A small network was trained on invented records. Each row is its activation on one of them, seen along a few directions.
Records have a field called D. Each example row is followed by its value.
The largest differences between rows may come from other fields.
In the rows, 500 means zero.
Random noise pushes rows far along 3 fixed directions. That doesn't count. These rows show it; they differ only by the noise:
344 426 590 508 184 417 359 634 364 580 450 515 420 392 705 786 314 669 522 534 590 329
532 391 446 382 561 466 390 426 491 541 451 524 532 549 453 440 486 421 445 471 346 498
466 407 529 390 613 409 514 434 499 487 502 499 487 529 400 400 516 443 441 502 346 510
725 422 308 334 792 543 400 286 605 534 392 555 593 646 281 263 627 283 435 428 216 660
355 523 665 537 377 375 614 586 458 481 474 498 343 385 513 675 465 679 551 578 561 473

633 630 445 640 517 551 463 463 544 518 375 581 380 501 437 611 547 581 603 537 550 623 : d6
454 411 675 320 567 467 598 482 549 398 699 482 593 385 468 302 441 482 381 372 395 482 : d1
352 308 613 297 483 411 478 539 488 398 697 454 503 463 500 360 381 515 485 361 429 423 : d17
795 463 158 493 628 625 194 357 507 597 294 587 577 715 436 447 556 311 487 444 334 614 : d8
391 433 588 463 492 386 534 515 451 498 516 494 417 457 501 562 450 536 490 560 464 440 : d8
271 472 764 517 621 303 785 526 440 348 675 401 416 454 397 307 493 499 478 559 483 397 : d18
254 135 631 244 479 396 410 521 280 427 752 447 573 504 513 221 276 414 332 461 303 276 : d5
421 636 684 564 434 500 818 610 563 410 547 485 363 396 428 571 582 683 576 546 642 573 : d9
414 558 549 635 547 385 613 543 450 436 470 516 325 518 453 595 530 572 543 628 543 505 : d8
526 410 519 364 480 538 398 471 540 493 589 490 657 482 567 355 438 442 399 373 358 449 : d1
293 479 626 477 164 487 449 668 427 547 556 458 480 388 722 743 347 678 493 507 626 360 : d4
299 389 603 543 325 404 376 582 322 519 570 478 456 460 669 600 288 566 473 523 529 268 : d6
480 433 364 510 532 459 330 466 423 525 490 478 539 638 530 488 467 388 431 544 469 461 : d4
688 432 350 429 531 579 294 411 500 556 440 556 510 592 456 428 478 438 538 402 422 574 : d6
395 203 579 142 394 505 289 554 431 494 666 431 694 448 597 295 270 416 369 261 363 269 : d3
623 448 495 374 544 552 490 425 495 529 459 479 588 499 390 327 507 472 511 387 441 548 : d18
601 607 644 467 640 529 843 495 597 368 516 520 429 375 235 358 630 625 581 447 557 719 : d3
460 431 357 550 468 481 313 501 380 566 471 494 513 600 618 583 429 451 457 553 534 410 : d4
706 532 416 435 659 581 473 373 601 519 409 518 577 544 374 338 572 363 545 422 406 584 : d18
545 611 526 523 671 494 782 454 640 425 535 485 440 537 303 343 696 460 492 533 449 646 : d9
559 365 336 416 606 535 315 406 430 574 485 483 611 630 529 406 477 250 442 483 394 419 : d9
666 480 404 449 519 625 461 458 489 486 436 590 463 485 382 449 506 516 573 492 451 631 : d5
765 502 419 332 570 664 410 395 667 490 491 559 685 458 414 319 526 436 449 288 351 648 : d1

Which value of D does each new row have?
809 622 287 470 455 735 423 433 685 631 279 587 572 494 475 565 626 469 567 423 497 683 : d9
431 392 532 293 433 523 433 484 540 539 554 474 621 481 539 434 452 482 393 431 407 459 : d4
296 420 585 463 515 351 502 533 400 472 600 408 481 533 534 495 441 463 422 567 487 404 : d4
366 615 694 610 522 391 763 571 513 363 534 467 390 414 400 455 517 574 587 584 543 471 : d18
687 515 365 509 619 574 412 399 531 532 422 536 571 564 422 363 530 357 527 442 440 532 : d18
532 458 355 497 458 524 291 485 443 589 423 495 533 577 612 617 436 432 491 525 519 465 : d4
630 522 445 507 559 554 395 433 569 526 479 516 595 501 465 410 502 464 491 421 424 565 : d1
755 527 470 321 392 708 356 458 677 539 427 538 686 376 491 459 498 558 511 263 415 618 : d1
417 493 588 413 852 354 775 380 602 386 580 431 457 539 248 250 667 395 431 575 364 637 : d4
